A small network was shown many inputs. Here are its activations along a few directions, one row for each input.
Each table varies a few parts of the input and shows all the possible inputs, shuffled.
Descriptions start from the smaller parts, as in this example, which fits no table here: one of 3 separate values, together with either a single point or one of 11 places along a line or (one of 4 places along a line, together with one of 5 places around a ring).
Shared parts are said once, and a part with two or three values counts as separate values.

Rows:
x1: -1.355,0.950,2.781,1.536,-0.193,1.750,-0.165,-3.017,-4.161,-0.492,1.622,-0.764,1.167,-0.688,0.787,-2.499,0.935
x2: 0.943,-0.183,-5.514,2.569,4.500,-2.209,-2.027,4.472,3.282,0.645,-2.498,8.415,-2.833,0.639,3.806,0.746,-1.816
x3: -3.519,-0.230,-4.208,3.748,5.052,-0.825,-0.854,3.247,1.516,-2.923,-0.321,8.575,-1.150,0.298,2.384,-0.632,-1.723
x4: 3.149,1.176,0.096,-1.035,-1.808,1.569,0.979,0.664,-0.096,1.077,1.109,-1.049,0.292,0.235,-0.284,1.148,-0.765
x5: 2.959,1.822,0.724,-0.179,-1.279,-1.082,-0.422,-0.679,-2.072,1.215,-0.602,-2.175,0.791,-0.979,0.787,1.847,-0.688
x6: 0.231,-1.194,1.492,0.376,-2.656,-1.361,0.274,-1.512,0.537,1.988,-2.227,-2.129,0.667,-1.762,-0.506,-3.031,0.708
x7: 0.008,-2.397,1.129,-2.691,-0.767,0.502,0.091,-0.337,2.795,-0.677,-0.311,-3.770,-0.102,0.193,-3.099,1.137,1.521
x8: 2.684,-0.348,-0.648,-1.228,-0.470,2.073,-0.628,-0.722,0.456,0.440,0.145,-2.404,0.679,0.224,-1.966,3.431,1.380
x9: -1.733,1.007,1.384,-1.369,-0.792,2.481,1.342,-1.521,-2.314,-1.668,3.583,-0.742,0.005,1.803,-0.834,-0.655,-0.057
x10: 0.227,-0.570,2.016,-0.785,-2.267,-2.930,0.686,-0.284,0.322,1.133,-0.690,-3.567,0.352,-1.003,-0.675,-0.403,-0.112
x11: -1.724,1.620,2.317,0.203,-0.381,-0.257,0.095,-2.263,-4.542,-1.166,2.451,-1.854,1.107,0.353,-0.188,-0.350,0.347
x12: 0.260,-0.763,1.443,-1.765,-2.427,0.018,2.130,1.149,2.350,0.553,0.500,-2.885,-0.581,0.515,-1.493,-1.141,-0.421
x13: 3.015,1.718,0.369,0.303,-1.371,0.536,-0.557,-1.841,-1.451,1.747,-1.754,-0.754,1.260,-1.889,1.915,-0.348,0.393
x14: -2.822,0.046,0.609,-1.607,1.226,2.904,-0.064,-2.713,-1.820,-2.058,2.679,-2.079,0.646,1.441,-2.846,1.464,2.511
x15: -2.322,-2.653,-3.989,1.924,3.634,-3.168,-0.880,5.357,5.197,0.187,-3.688,7.182,-2.301,0.620,2.213,-0.714,-2.213
The inputs of x10 and x11 match in every part but one. If x12 is changed in the same way as x10 into x11, which row does it become?
> x9
Describe the family of inputs behind these rows.
> one of 3 separate values, together with either a single point or one of 4 places along a line
Change only the place on the line of 4 in x13. List by row number the other rows that result.
> x4, x5, x8
Change only the choice among 3 separate values in x3. List by row number the other rows that result.
> x2, x15

Rows:
x16: -0.754,-0.556,5.435,-1.567,-4.919,2.075,3.549,-1.575,-0.520,1.531,2.319,-6.326,1.560,-0.824,-3.175,-4.078,0.897
x17: -5.615,-0.196,4.890,0.455,1.044,0.230,-1.364,-4.473,-6.070,-4.475,3.093,-1.300,1.279,0.518,-0.361,-2.062,1.218
x18: -4.648,2.254,-2.466,2.983,2.283,-1.917,1.484,2.168,-1.459,-3.191,2.623,6.200,-1.785,1.382,1.274,-3.455,-2.995
x19: -1.860,1.113,-3.634,1.451,5.394,1.681,-0.239,3.640,0.223,-3.574,4.518,5.586,-3.188,3.852,0.262,2.027,-1.114
x20: 3.126,-2.169,-1.043,-3.024,-1.763,-3.480,-0.386,2.584,3.765,2.597,-2.997,-3.933,-0.606,-0.130,-4.065,4.751,-1.084
x21: -0.732,-4.339,-4.527,0.014,3.016,0.219,-1.795,2.925,6.971,0.389,-3.023,4.792,-1.697,1.014,-0.595,1.683,1.589
x22: 5.469,2.540,2.343,-1.577,-5.333,3.105,0.916,-4.691,-2.514,3.085,1.331,-5.256,0.027,-0.934,-0.814,-1.546,1.374
x23: 0.259,3.996,-3.321,3.565,2.307,1.398,0.507,2.140,-3.016,-0.833,1.308,7.229,0.532,0.208,4.355,0.640,-3.299
x24: -0.198,1.196,2.422,1.705,0.928,2.708,-2.513,-4.815,-8.335,-1.298,2.755,-0.265,3.360,0.298,2.149,1.061,2.047
x25: -2.441,-4.601,-1.517,1.349,0.945,-2.784,-0.645,3.598,5.337,0.306,-4.482,4.787,-0.617,0.235,2.309,-4.546,-0.283
x26: -4.136,0.312,1.743,-2.583,3.407,3.102,-1.356,-4.276,-3.619,-4.941,4.592,-1.216,1.631,1.243,-1.001,3.523,3.333
x27: 0.675,-0.266,2.268,-5.457,-3.347,5.405,2.211,-2.047,0.661,0.338,1.989,-6.187,0.110,2.403,-4.388,1.397,1.358
x28: 0.624,-1.317,1.055,0.461,-3.608,-6.454,2.376,2.332,3.373,3.167,-3.560,-5.227,0.430,-2.562,-0.472,-0.142,-1.687
x29: 2.773,0.106,-3.073,2.129,2.901,-0.453,-2.285,0.970,3.659,3.062,-5.969,5.086,-2.064,-3.407,3.293,-1.122,-0.630
x30: 7.459,1.925,-0.576,0.096,-3.256,-4.836,-0.461,1.519,1.545,3.837,-4.498,-3.970,1.029,-3.295,1.230,1.870,-0.724
Describe the family of inputs behind these rows.
> one of 3 separate values, together with one of 5 places around a ring
Change only the choice among 3 separate values in x18. List by row number the other rows that result.
> x19, x23
Change only the choice among 3 separate values in x29. List by row number the other rows that result.
> x21, x25

Rows:
x31: -0.348,-2.031,1.298,0.516,-2.586,-1.377,0.230,-1.346,1.545,-0.830,-2.933,-3.272,2.946,-3.608,-0.928,-1.367,2.187
x32: 2.914,0.057,0.806,-0.928,-0.506,-3.369,-2.426,-1.628,-1.425,2.760,-3.807,-1.223,1.345,-2.268,1.508,1.699,-0.281
x33: 2.704,1.344,-0.729,-1.164,0.131,5.380,-0.915,-1.598,0.397,-0.016,2.254,0.430,-0.136,0.763,-1.146,4.563,1.864
x34: 4.071,2.724,0.793,-0.121,-2.530,-2.842,0.983,2.291,-1.028,4.123,-1.902,-2.042,-1.398,-0.040,0.877,0.232,-1.490
x35: -0.964,-1.225,-2.701,2.577,2.657,-2.267,-0.005,7.310,3.197,0.330,-2.054,8.795,-2.008,1.316,3.901,-1.763,-4.778
x36: -1.247,2.846,1.349,0.760,-1.589,-0.524,2.950,-0.593,-3.904,-2.364,4.815,-0.172,-0.441,0.591,0.515,-0.771,-2.215
x37: -1.706,0.978,1.064,-1.557,1.854,1.757,-0.115,-0.488,-2.087,-4.410,4.281,-2.301,-0.319,2.389,-3.119,2.537,0.398
x38: -3.748,-1.095,3.043,-1.126,-0.650,-0.226,-0.858,-3.792,-2.041,0.090,-0.995,-0.965,2.633,-0.176,0.525,-2.918,2.143
x39: 3.123,0.876,-0.496,1.908,1.483,3.682,-1.621,-3.205,-3.625,0.060,-0.965,1.189,1.041,-2.445,2.390,1.069,1.561
x40: 1.486,-1.305,1.112,1.300,-4.261,-1.263,2.284,0.763,1.522,1.922,0.230,-3.156,-0.259,-1.543,-2.950,-3.533,-1.427
x41: 0.255,-3.293,0.811,-2.208,-1.107,0.835,2.736,0.546,4.020,-0.377,0.159,-4.429,0.726,-0.894,-4.571,0.866,1.872
x42: -1.617,-1.507,-4.697,3.339,4.491,-4.507,-3.833,2.751,3.545,-2.045,-2.905,8.718,-1.274,-0.410,4.048,-1.607,0.000
x43: 3.928,3.760,-0.978,-0.007,-0.557,2.854,1.076,0.115,-2.347,1.977,2.125,1.099,0.597,-0.608,1.875,-1.082,-0.919
x44: -2.125,-0.087,2.431,-0.822,-2.704,0.146,1.979,-1.039,-1.925,1.456,0.867,-1.448,-0.362,2.667,0.020,-4.615,-0.302
x45: 2.640,-0.460,-0.373,-2.361,-0.584,-0.533,-0.727,0.117,2.178,2.446,-0.576,-4.104,-1.100,0.579,-0.355,5.011,0.322
x46: -3.170,-2.562,1.700,-3.991,-0.577,2.444,0.477,-1.424,0.096,-0.525,1.579,-2.629,-0.206,2.383,-2.697,-0.593,2.140
x47: -3.024,2.138,1.709,3.241,1.614,0.312,-1.362,-2.746,-4.304,-3.041,2.092,-1.209,2.024,-0.599,0.453,0.313,0.289
x48: -3.172,-1.158,-6.143,0.644,5.422,-0.503,-0.852,3.967,6.186,-1.557,-2.265,6.720,-3.809,1.901,-0.345,1.959,-1.366
Describe the family of inputs behind these rows.
> one of 3 separate values, together with either a single point or one of 5 places around a ring
The inputs of x47 and x36 match in every part but the choice among 3 separate values. If x32 is changed in the same way as x47 into x36, which row does it become?
> x34
Change only the place on the ring of 5 in x33. List by row number the other rows that result.
> x37, x41, x45, x46
